These are the activations of a small neural network, seen along a few directions. Each row is one input.
In each table, some parts of the input vary, and every possible input appears once, in random order.
Descriptions start from the smaller parts, as in this example, which fits no table here: one of 2 separate values, together with either a single point or one of 11 places along a line or (one of 4 places along a line, together with one of 5 places around a ring).
Shared parts are said once, and a part with two or three values counts as separate values.

Other details of the inputs shift rows strongly along three fixed directions, in all tables alike. That doesn't count.

A family of inputs:
x1: [-2.99 -2.16 -2.74  1.01  0.93  3.32  2.48  1.12 -1.52  0.94 -5.52]
x2: [ 0.79  1.70  0.79 -0.50 -0.48 -2.02 -0.53 -2.12 -0.42 -0.56  0.82]
x3: [ 4.59  4.93  0.83  1.04 -0.07 -4.58 -5.95 -1.72 -0.71  0.94  1.68]
x4: [-0.43  0.63  2.26 -2.38  0.12  0.55  1.82 -0.34 -3.31  0.25 -5.38]
x5: [ 4.11  5.64 -0.66  1.70  0.81 -3.29 -3.56 -2.82 -0.85  2.75 -0.53]
x6: [-0.86 -4.27 -1.87  2.66 -0.23  0.63  1.54  2.80  4.01 -0.97  7.00]
x7: [-2.64  0.54 -4.39  2.58  1.06  1.56 -1.15  1.33  1.70  3.55 -2.53]
x8: [-0.92 -1.77  6.81 -6.44 -3.54  0.61  3.02 -1.17 -2.13 -6.45  4.14]
x9: [-0.99 -0.74 -1.62  1.40  0.07  0.89  1.30 -0.11  0.79  0.87  1.22]
x10: [-1.38  0.77 -0.65  0.18  0.31  0.06  0.28  0.31 -2.87  2.10 -6.80]
x11: [-2.51 -2.88 -1.56  0.95  1.02  2.92  1.88  2.42  3.13  0.34  2.70]
x12: [ 4.11  1.41  4.23 -0.72 -2.27 -4.08 -0.69 -1.79 -0.23 -3.55  7.83]
x13: [ 2.43  2.91  2.65 -1.66 -1.54 -1.65 -1.29 -0.90 -0.39 -0.90  2.85]
x14: [-2.71 -5.87  0.11 -0.08 -1.14  3.85  3.42  2.45  2.53 -2.25  4.28]
x15: [-0.71 -0.07 -5.11  3.90  1.68 -0.34 -1.72  1.11  2.98  3.39 -0.20]
x16: [-1.77 -0.13 -3.94  2.37  2.18  2.33 -1.24  1.03  1.10  3.51 -2.58]
x17: [-3.22 -1.50  1.16 -3.07 -0.94  2.44  3.57 -0.70 -3.68 -2.28 -5.92]
x18: [-0.37  1.52 -3.97  2.94  2.18 -0.34 -1.39 -0.80  1.29  3.61 -2.14]
x19: [ 2.05 -0.51  6.42 -4.06 -1.22 -2.20  1.87 -0.42 -2.60 -3.99  1.24]
x20: [ 0.61  1.05 -5.76  4.73  2.69 -0.68 -2.85  1.04  3.37  4.67 -0.41]
x21: [-0.28  2.65  0.07 -2.34 -0.09  0.52 -1.50 -2.32 -1.38  1.22 -5.66]
x22: [-1.68 -0.56 -1.56  0.92  0.47  0.45 -0.47  1.09  2.25  0.68  1.01]
x23: [ 0.36 -4.00 -2.33  4.14  1.93  0.23 -1.26  3.30  4.55  0.14  7.38]
x24: [-3.40  1.19 -0.96 -2.58 -1.08  2.72  0.40 -1.79 -2.19  1.28 -7.83]
x25: [-4.13 -8.12  1.77 -1.87 -0.02  4.87  7.29  2.73  0.45 -5.07  2.24]
x26: [ 2.34 -5.30 -0.01  5.20  0.62 -1.24  0.77  5.02  3.09 -0.83  9.03]
x27: [-3.39 -0.92  0.80 -4.19 -0.61  3.32  4.08 -1.01 -0.71 -0.91 -3.12]
x28: [-0.44 -0.15 -4.41  4.15  1.54  1.13 -2.34  1.79  1.68  3.67  0.20]
x29: [ 1.95 -0.14  4.87 -3.18 -1.62 -2.09  1.13 -1.40 -2.91 -5.02  1.09]
x30: [-4.03 -3.24  1.14 -2.12 -0.05  2.04  3.88  1.13 -1.95 -0.94 -4.95]
x31: [ 1.39  4.71 -0.92 -0.02  0.98 -1.67 -3.46 -1.38  0.13  2.66 -2.66]
x32: [ 6.30  4.99  1.29  0.99 -1.18 -4.80 -4.05 -1.63  0.02  0.55  4.53]
x33: [ 3.52  0.73  2.91 -0.79  0.05 -2.71 -0.70 -0.87 -1.71 -2.85  1.36]
x34: [ 0.70  3.86  1.47 -3.31 -0.83  0.52 -1.24 -3.04 -2.65  0.86 -5.67]
x35: [ 3.60  3.08  2.89 -1.56 -1.69 -3.26 -3.34 -2.34 -0.89 -1.40  1.28]
Each input here is: one of 5 places around a ring, together with either one of 2 separate values or one of 5 places along a line.
Changing only the place on the ring of 5 turns x3 into x23. The same change can be made to x29. Which row results?
Answer: x33
A walk changes only the place on the line of 5. It starts at x24 and steps to x8. List the rest of the walk in order.
Answer: x7, x6, x12
Change only the place on the ring of 5 in x20. List by row number the other rows that result.
Answer: x6, x15, x27, x32
A walk changes only the place on the line of 5. It starts at x14 and steps to x28. List the rest of the walk in order.
Answer: x13, x32, x9

A family of inputs:
x36: [ 2.50  0.82 -0.87  3.54 -0.75 -2.23 -1.12  0.21  2.50  1.97  7.84]
x37: [-0.14 -0.16 -4.27  3.25  2.55  3.28 -2.62  1.95  2.61  3.17  2.89]
x38: [-3.42  1.18 -1.87  0.83  0.17  3.45 -1.57  0.62  0.40  4.47 -2.18]
x39: [-2.61 -1.28  2.27 -1.97 -1.71 -0.79  4.57  0.32  1.15 -4.17  5.85]
x40: [-1.30 -4.93  2.50 -0.52 -0.15 -1.92  3.45 -0.55  0.16 -4.77  4.36]
x41: [ 4.87  5.59 -0.15 -1.33 -0.98 -1.53 -2.49 -3.03 -0.55  1.50 -0.15]
x42: [ 0.86  2.42  3.56 -5.21 -1.35 -1.90 -2.48 -2.37  0.14 -0.71 -0.79]
x43: [ 0.92 -1.22  1.60  0.33  1.17 -1.81 -3.43  1.13  3.22 -0.65  7.26]
x44: [ 0.44  3.90 -2.30 -0.51  1.18  0.53 -1.54 -2.33  1.19  2.85 -5.83]
x45: [ 2.16  0.42 -4.71  3.60  0.65  0.91 -1.55  0.01 -0.30  2.60 -3.34]
x46: [-1.09  1.12  2.03 -3.91 -2.79 -0.55  1.76  0.03  0.51 -2.12  0.82]
x47: [ 2.50  0.10  0.79  0.67  0.72 -1.78 -0.49 -1.60 -0.81 -2.49  0.99]
x48: [ 5.87  1.69 -0.75  2.41 -0.53 -1.39 -4.73  0.09 -0.49  0.17  1.98]
x49: [ 5.19 -1.83  2.78  1.23  2.01 -0.79  2.28  3.63 -0.25 -0.38  5.40]
x50: [ 3.73  3.29  1.83  0.75  0.62 -3.68 -1.09 -3.74 -2.19 -2.30 -0.81]
x51: [-1.95  2.50 -3.94  3.58  0.51  0.31  0.55 -1.37  0.85  5.16 -1.61]
x52: [ 2.88  1.39  6.56 -4.44  1.44 -0.79  3.03  0.02 -3.11 -1.90 -3.10]
x53: [-3.90 -3.73 -0.45 -2.21  0.58  5.16  2.53  1.34  3.74 -1.30 -0.24]
x54: [-4.36 -6.99 -0.11 -1.57 -0.48  2.12  4.04  1.27  1.26 -2.58 -1.58]
x55: [-0.29  4.49  3.56 -4.28 -1.66 -1.06 -2.54 -0.52 -1.94 -1.31  0.13]
x56: [ 4.00  4.52  2.18  1.74 -1.36 -2.79 -6.02 -1.15 -3.46  1.86 -0.25]
x57: [-3.83  0.01 -2.44 -1.76  0.76  4.14  4.88 -2.20 -0.67  0.56 -2.86]
x58: [ 3.45 -1.59  1.16  3.51  1.72 -1.17 -3.94  1.69  1.65 -2.31  5.81]
x59: [-2.46 -1.17 -3.19  1.55 -0.25  1.39 -1.21  3.83  4.02  1.56  1.82]
x60: [-1.96  0.90 -4.50  1.39  2.56 -1.06 -1.40 -1.05  1.90  3.98 -2.39]
x61: [ 2.80  2.05  1.75 -0.99 -0.03 -5.10 -2.51 -3.07 -2.69 -1.07 -0.90]
x62: [ 0.57 -3.09 -2.81  3.95  1.68  1.49 -2.17  2.33  3.05  0.22  0.11]
x63: [ 2.39  4.13  1.59 -3.93 -0.95 -0.41  0.62 -3.92 -2.48 -0.98  0.62]
x64: [-1.82  0.23 -3.14 -0.03  1.08 -0.31 -0.97 -0.60  2.71  3.24 -3.25]
x65: [-1.65 -5.43  3.84 -1.80 -0.11  0.16  0.13  1.54  0.08 -4.55  4.32]
x66: [ 2.26  1.08  5.83 -3.95  1.42 -3.19  1.44  0.15 -3.08 -0.16 -3.05]
x67: [-4.92 -5.48 -0.66 -0.92 -1.74  3.43  2.53  4.01  0.62 -2.60 -1.32]
x68: [ 1.15 -2.24 -0.27  4.41  2.08  0.30  1.99  4.88  0.70  4.62  0.88]
x69: [ 1.89  0.54  0.87  0.42 -2.36 -2.97 -0.96  1.04 -0.71 -2.06  0.66]
x70: [ 0.77 -3.88  2.79 -1.15 -0.69  2.66  0.90  1.41 -1.30 -4.71  5.37]
x71: [-0.31  1.02 -3.60  5.46  0.28 -0.96 -0.27 -0.81 -1.25  3.70 -2.50]
x72: [-1.11 -2.58  3.12 -2.54 -3.66  1.63  3.87  0.29  2.05 -1.92  5.47]
x73: [-0.43 -0.47  0.80 -0.66 -1.26 -1.82  1.51  1.18  1.74 -2.48  6.75]
x74: [-1.66  2.34  3.71 -5.60 -0.67 -2.16  2.39 -4.76 -1.87 -2.20 -1.82]
x75: [-2.49 -1.95 -1.57  0.96 -1.40  3.32  0.17  2.02  3.22  2.71  1.90]
x76: [-2.87 -3.05 -1.03 -0.89  0.24  1.24 -0.82  0.62  0.12  0.28 -4.96]
x77: [-1.35  2.79 -1.25  0.76  0.25 -0.44 -4.10  1.08 -3.15  1.35 -5.55]
x78: [-0.80 -3.28 -2.19  3.97 -1.23  1.88 -1.21  2.80  1.52  2.14  0.58]
x79: [ 0.69  2.28 -4.95  1.81  1.28  2.63 -3.10  0.32  1.99  4.59 -2.16]
x80: [-2.28  0.39 -0.50 -2.43 -0.27  2.82  4.29 -3.34 -4.80 -1.42 -6.65]
x81: [-2.96 -2.70 -3.16  3.97  0.50 -0.51  2.28  2.21  0.43 -0.83  0.70]
x82: [ 3.77  0.24 -1.41  4.92 -0.24 -5.28 -2.94  2.10  0.68 -1.10  6.58]
x83: [ 2.72  0.27  1.47  1.33 -2.98 -1.74 -0.68 -0.47 -0.98  0.01  1.12]
x84: [-4.33 -2.95 -1.70  0.02  1.96  3.29  4.98 -0.52  2.90 -1.32  0.55]
x85: [-4.15  1.55 -0.06 -5.07  0.76  3.32  3.50 -3.50 -1.38 -0.40 -6.98]
x86: [-3.55 -1.99  1.54 -2.03  1.32  1.95  5.36  4.44 -2.19  0.84 -5.67]
x87: [ 0.15  1.45 -2.27 -0.61  0.30  1.46  0.84 -2.45 -4.03  0.60 -5.51]
x88: [ 3.09  5.34  2.07 -1.27  1.36 -1.30 -5.07 -2.20 -0.04  0.35  0.21]
x89: [ 0.49  1.13 -4.34  5.26  0.28 -0.96 -1.94 -0.18 -1.16  4.55 -2.44]
x90: [ 1.89  0.77  4.21 -4.04 -1.82 -0.49  1.07 -2.85 -2.24 -4.31 -3.08]
What do these inputs look like to the network?
Answer: one of 5 places around a ring, together with either a single point or (one of 2 separate values, together with one of 5 places along a line)
Changing only the place on the ring of 5 turns x58 into x70. The same change can be made to x47. Which row results?
Answer: x87
Changing only the place on the ring of 5 turns x88 into x43. The same change can be made to x53. Which row results?
Answer: x42
Change only the choice among 2 separate values in x81. List by row number the other rows that result.
Answer: x39
Change only the choice among 2 separate values in x41. List by row number the other rows that result.
Answer: x45
A walk changes only the place on the ring of 5. It starts at x62 and steps to x48. List the rest of the walk in order.
Answer: x78, x67, x76
Change only the place on the ring of 5 in x72. List by row number the other rows that result.
Answer: x41, x44, x46, x64
